Each row below holds a small network's activations on one input, seen along a few directions.
In each table, some parts of the input vary, and every possible input appears once, in random order.
A made-up example of a description, with smaller parts first: one of 5 places around a ring, together with either a single point or one of 9 places along a line or (one of 3 separate values, together with one of 6 places along a line).
Shared parts are said once, and a part with two or three values counts as separate values.

Table:
R1: [-23.3  -0.2  53.7  35.8  48.4  11.0   2.2 -22.3 -62.2  24.1  12.0 -28.5
 -18.4 -34.2 -50.3]
R2: [ 39.4  24.3  44.9  25.2  30.7  11.4 -29.6 -74.8 -32.6  38.8 -20.0  38.2
 -53.7  32.6  16.7]
R3: [ 28.8 -13.3  75.4  69.7  39.0   0.2  -6.8 -10.5 -59.2  30.6 -10.7 -68.8
 -21.1 -25.1 -71.2]
R4: [ 17.3  11.8 -60.6 -45.9 -42.8  -3.5 -11.1  16.3  54.6 -27.6  10.9  42.1
  18.7  37.4  52.3]
R5: [-33.4  -9.9 -58.7 -51.9 -45.1 -11.4  34.7  44.1  62.2 -30.3 -27.6  22.9
  33.4  -3.0  54.2]
R6: [-73.2  -0.4  30.8   7.6  46.5  15.2  14.6 -30.2 -47.3  32.1 -12.9  10.3
 -23.8 -34.5 -14.2]
R7: [ 73.5 -24.8  -8.4  28.0 -36.7 -23.2 -11.4  66.5  21.0 -35.8  36.1 -83.6
  43.9   0.6 -59.4]
R8: [-78.5  -0.7  26.5  -9.4  26.2  10.5  38.1 -39.4 -14.6  35.3 -72.1  35.4
 -33.2 -29.5  43.1]
R9: [-27.4  22.4  25.2  -6.0  31.1  17.4  -8.0 -68.4 -25.4  37.2 -35.7  55.6
 -48.1  11.1  40.1]
R10: [-28.6 -10.2 -56.5 -34.2 -25.8  -6.6  11.6  52.5  34.4 -35.1  33.2  -4.2
  42.1  -6.9  -2.5]
R11: [ 21.7 -11.3 -33.1  -5.0 -25.7 -11.1  -1.6  58.3  20.8 -44.1  58.7 -43.6
  47.1  -7.6 -38.1]
R12: [ 84.0  12.3 -39.3 -14.0 -45.8  -9.7 -32.7   7.9  48.1 -25.2  28.0  24.2
  13.2  59.1  29.5]
Q: What is each input in this table made of?
A: one of 2 separate values, together with one of 6 places along a line
Q: Changing only the place on the line of 6 turns R9 into R1. The same change can be made to R4. Which row results?
A: R11
Q: Which other rows does R5 become when the choice among 2 separate values takes its other values? List them by row number.
A: R8

Table:
R13: [-47.7   6.2   2.8 -14.4   5.9  13.1   7.1 -27.7 -11.3   4.5  22.1  29.8
  -5.6 -18.9  17.9]
R14: [ -4.5  -2.1  -5.2   2.6  14.2  -5.9  22.4 -26.4  13.5  18.3 -24.0  61.5
 -18.2  22.0  25.9]
R15: [ 13.5 -13.7  -0.6  16.8 -10.2  -3.7 -46.2 -16.9   2.5  28.3 -21.9 -19.5
 -21.3  29.4 -14.3]
R16: [-26.7   1.2  28.7   2.3   3.7   6.0  32.2  10.6 -13.3   3.9 -34.7 -21.2
   1.0 -36.7  13.4]
R17: [ 16.6   9.6  20.3  -1.8 -18.0   3.8 -14.0 -37.1   4.9  12.1 -25.7   9.9
 -21.6   7.8  37.7]
R18: [-51.2 -16.8 -18.3   4.1  13.6   5.0 -25.4  -7.0 -13.0  21.3  25.9   0.3
  -4.0   2.0 -33.2]
R19: [ 20.7 -18.6  20.0  41.1  13.4  -4.8   7.1   7.5 -14.0  25.9   5.0  -1.8
  -2.5   6.0 -34.8]
R20: [ 18.1  16.0   7.9   6.2  21.9  12.9 -32.1  10.9 -33.5   6.7  19.4 -16.4
  -4.1   8.9 -30.5]
R21: [ 30.3  -9.0  22.5  23.6 -10.3  -1.9 -30.3 -15.6  -4.5  14.9  -9.2 -36.9
 -15.4   9.9 -20.1]
R22: [ 44.7   0.2  33.1  19.5  -2.1 -11.5  -4.8 -29.4  -2.8 -14.5  -5.9 -39.5
 -11.7  -7.2 -13.5]
R23: [ -4.2 -20.1 -55.0 -39.4 -54.3 -17.4  23.4  82.6  54.8 -45.4 -14.4 -28.8
  57.1  -7.2  13.2]
R24: [-27.2 -14.7  14.9  12.9  10.1   0.9   8.4  28.0 -14.1  15.1 -33.1 -40.6
   2.0 -25.5 -25.9]
R25: [ 29.8   8.1  37.0  13.0 -16.1   2.8  -5.9 -32.6  -2.7   3.6 -11.6 -16.9
 -15.2  -2.1  19.2]
R26: [ 18.1  32.9  22.8  -4.3  16.5  18.1  -7.0  -6.8 -31.8  -5.1  17.1   4.1
  -4.1  -2.8   9.4]
R27: [  3.7 -23.7  -3.9  34.5  13.8  -6.5  -8.9   5.7  -6.4  40.0  -7.8  16.4
  -8.4  26.4 -29.1]
R28: [ 35.3  -9.0  31.0  36.7  20.8 -14.1  31.9  -6.6 -12.2  -5.2   7.7  -5.1
   0.4 -11.4 -27.7]
R29: [ -6.2  31.1 -16.6 -31.6  22.6  11.1 -14.3 -23.6  -6.1   0.4 -10.2  46.4
 -18.8  24.4  29.9]
R30: [ 54.5 -23.4 -54.6  -5.1 -47.5 -27.3  22.9  64.2  66.4 -32.7  36.9  13.9
  50.7  30.9   8.0]
R31: [-39.3   1.6  11.0 -13.0   1.7   7.9  24.6   5.6  -6.3  12.0 -48.8   4.9
  -5.3 -27.1  31.9]
R32: [ 20.2  -1.0  35.2  30.5   7.6   0.3  31.5  -9.8 -12.8  14.0   2.6  18.8
  -3.0  -5.9   5.2]
R33: [-34.5 -11.9   5.3  10.6  13.3   6.4  -9.7  -5.2 -20.3   7.6  39.1 -17.1
   1.2 -17.6 -38.9]
R34: [  1.1  11.4 -15.7  -0.6  21.9  11.2 -48.2   9.3 -26.6  20.7   6.3   1.2
  -9.8  28.9 -24.8]
R35: [  4.8  34.5   5.5 -19.2  14.5  19.2 -15.0 -11.7 -24.2   3.7   2.5  31.3
 -10.4   7.3  27.7]
R36: [  5.2   7.0  -1.9 -14.5  -8.9  -3.7 -13.7 -47.5  22.1   8.3 -37.1  25.3
 -29.6  24.5  39.3]
R37: [-12.1  -9.4 -68.6 -39.3 -51.1 -14.1   4.3  44.9  51.1 -49.7  73.1  -2.8
  50.5   0.6  -3.0]
R38: [-11.4  -5.7  26.0   9.6  17.3  -9.0  32.4  13.4 -12.2 -14.0 -28.6 -42.8
   3.9 -41.5 -19.3]
R39: [ 49.7  21.7 -69.0 -41.3 -38.7  -1.3 -23.0  64.5  42.0 -55.4  48.2  -2.8
  48.2  28.4   9.7]
R40: [-43.9 -20.1  -8.8   5.6  10.4   0.1  -6.6  26.2  -7.4  28.3 -46.2 -23.7
  -3.5  -6.3 -19.9]
R41: [ 33.2  24.2  19.2   2.5  29.6   3.1  -5.8  -3.7 -30.8 -23.4  22.4 -19.5
  -1.0  -8.3 -23.3]
R42: [  6.9   0.5  17.9  15.5   5.9   1.3  23.3 -14.9  -4.8  22.9 -11.6  46.6
  -9.7   4.6  23.8]
R43: [-57.3   3.2 -18.9 -26.2  14.2   5.7   6.8 -38.9   6.9   0.7   8.4  45.0
 -13.3  -1.7  20.0]
R44: [-34.7   4.8  19.9   0.2   7.5  11.8  15.0 -22.5 -19.0  -4.1  36.7   2.9
   0.5 -28.9   0.0]
R45: [-49.0  -1.5 -11.3 -25.4  10.2   1.0  24.5  -6.7  10.8   8.4 -59.8  20.3
 -14.3  -9.8  34.5]
R46: [-19.0  -3.1  17.1   7.0  20.7  -3.0  15.3 -18.9 -18.2 -22.3  41.4 -19.7
   3.7 -34.2 -32.2]
R47: [ 62.3 -10.4 -49.9 -18.5 -74.5 -17.7 -22.2  36.1  73.1 -49.4  15.7 -23.8
  31.5  31.3  23.7]
Q: What is each input in this table made of?
A: one of 5 separate values, together with either a single point or one of 6 places along a line
Q: List by row number the other rows that have the choice among 5 separate values in common with R39.
A: R20, R26, R29, R34, R35, R41
Q: Which other rows does R34 become when the choice among 5 separate values takes its other values? List them by row number.
A: R15, R18, R27, R40
Q: Start at R27 and move only the place on the line of 6, one step at a time. The first step leads to R19. Which rows follow, in order?
A: R28, R32, R42, R14

Table:
R48: [-30.0  -1.7  35.3  12.1  22.8   2.2  27.0 -29.6 -21.8   4.7  -1.3  -6.0
 -12.0 -34.2  -6.0]
R49: [ 26.6  -6.9 -10.5  -0.5 -28.4 -10.1  16.1  13.2  26.9 -29.4  34.6  -3.5
  23.5  -1.4   3.6]
R50: [-63.9   1.1  10.7  -0.8  38.4  14.6   8.6   5.8 -40.8  15.3  -4.6  -5.3
  -5.1 -30.3 -22.4]
R51: [-39.9  -4.8 -39.5 -26.4  -5.3   0.6   7.6  54.6   7.7 -19.8  19.6 -12.6
  33.0 -19.2 -13.4]
R52: [-31.0   4.0 -29.7 -30.6 -14.6   4.9   2.1 -26.4  39.7  25.2 -69.8  68.6
 -27.0  31.5  78.3]
R53: [ -6.4 -26.0 -23.3  -1.0 -27.0 -15.8  10.2  32.8  30.9  -9.3 -11.2 -25.3
  20.8  -3.6  -9.7]
R54: [-49.9  20.9 -47.3 -53.2  -0.7  13.3 -13.0 -30.9  19.7  17.7  -7.7  87.4
 -17.9  37.6  62.2]
R55: [-22.0 -14.4 -39.7 -13.9 -13.5  -6.6  -3.9  32.1  18.4 -18.4  36.6 -10.9
  25.8  -3.9 -21.7]
R56: [-46.2  -7.1  12.4  11.5  30.4   6.8  -3.1 -17.7 -29.8  18.8  12.1  -2.4
 -12.6 -16.4 -31.7]
R57: [ 10.0 -12.6 -34.6  -1.8 -17.8  -6.3 -15.2  23.9  19.0 -13.6  47.9  -1.0
  23.0  15.9 -20.3]
R58: [ 21.3  23.8  41.8   8.0  13.6  10.7 -13.8 -43.2 -27.7   1.7  -3.3 -11.5
 -25.3  -8.4   8.1]
R59: [-23.2   0.9 -16.0 -26.0 -15.1  -2.7  38.2  42.5  15.4 -34.8   6.0 -15.3
  33.8 -35.0   9.5]
R60: [ 24.7 -24.3 -18.6  11.6 -31.4 -16.4  -1.0  25.6  31.3  -4.5   0.1 -15.6
  17.4  15.3  -8.1]
R61: [ 63.8  10.9  -5.1  -0.5 -19.1  -7.5   9.7  17.5  20.6 -31.6  27.1   6.9
  20.1  15.8  10.5]
R62: [ 24.6  14.0  19.3  24.1  33.0   9.1 -20.1 -20.6 -35.4  23.0  16.2  17.3
 -19.0  18.6 -22.4]
R63: [-29.4 -20.1  27.1  21.6  17.2  -2.3   9.7 -15.0 -15.7  27.9 -34.4 -16.5
 -17.8 -17.5 -18.1]
R64: [ 48.1   5.2 -29.9  -1.5  -8.4  -3.3 -21.0  27.5  12.9 -16.1  40.3   8.4
  19.9  33.1 -13.2]
R65: [  2.1   1.2  40.3  24.5  17.0   1.8  15.5 -36.6 -20.8  10.7  10.6   4.7
 -15.4 -16.1  -4.6]
R66: [-47.5   6.2  33.1  -0.8  30.9  10.2  37.9  -6.5 -32.8   1.5 -18.0  -8.7
  -4.3 -46.9   2.5]
R67: [-14.1  -4.2  17.0  23.5  25.0   6.8 -14.6 -25.4 -28.8  24.9  23.6   7.9
 -15.6   2.2 -30.5]
R68: [ 29.7  10.6 -32.0 -19.0 -19.8   1.9 -45.6  15.9  13.3 -22.7  34.3 -18.4
  13.1  25.1  -8.7]
R69: [ 61.4  -6.4 -13.9  12.0 -22.0 -14.3  -6.7  30.0  25.2  -6.9  -7.0  -5.7
  13.7  32.1  -1.2]
R70: [ -5.3  -8.6 -16.0 -13.0 -23.9 -10.2  27.7  20.6  26.3 -34.1  23.0 -13.8
  26.6 -20.9   2.1]
R71: [ 45.8  16.1  -7.5 -17.6 -30.3  -2.3 -13.9   5.7  21.0 -38.7  21.1 -20.1
  13.6   7.3  15.5]
R72: [ 20.2   5.0  32.4  18.5   8.6   5.0 -30.0 -28.3 -21.5  25.1 -36.6 -22.9
 -31.3   7.5  -4.5]
R73: [ 40.1  19.1  42.9  24.5  24.5   3.7   9.4 -30.6 -27.3   8.6   3.4  15.1
 -18.9   0.3   3.3]
R74: [ 43.3  -1.5 -16.2  -4.5 -33.2  -9.0 -30.5  18.3  25.6 -13.7 -13.2 -32.5
   7.4  23.9   3.4]
R75: [ 38.6   0.6  33.6  34.7  19.6  -2.0  -6.9 -15.9 -21.4  32.0 -30.0   3.3
 -25.3  16.0  -8.9]
R76: [-46.6 -11.8  25.8   8.7  25.2   5.9  20.9   7.4 -26.4  24.5 -50.0 -18.8
  -9.9 -30.3  -9.9]
R77: [  5.8  18.8  18.2   6.9  21.6  15.9 -44.2 -32.7 -35.5  16.1   9.6  -9.1
 -25.5  10.3 -18.2]
R78: [-28.4  25.6 -18.7 -51.0 -10.7   6.9  23.0 -46.3  26.3  -7.5 -28.8  89.3
 -15.5   9.2  93.6]
R79: [-24.0 -16.1 -22.8 -14.0 -18.3  -8.1  21.2  54.1  20.4 -10.6 -27.1 -26.4
  28.3 -17.9  -2.4]
R80: [  1.6 -17.4  31.4  34.1  11.8  -3.3  -1.4 -21.7 -15.0  33.9 -23.1  -6.5
 -21.4   0.1 -16.6]
Q: What is each input in this table made of?
A: one of 3 separate values, together with either a single point or (one of 2 separate values, together with one of 5 places along a line)
Q: Changing only the choice among 3 separate values turns R75 into R73. The same change can be made to R63. Which row results?
A: R48
Q: Which other rows does R77 become when the choice among 2 separate values takes its other values? List them by row number.
A: R68
Q: Which other rows does R62 become when the place on the line of 5 takes its other values? List them by row number.
A: R50, R56, R67, R77
Q: Which other rows does R64 become when the choice among 2 separate values takes its other values? List them by row number.
A: R62
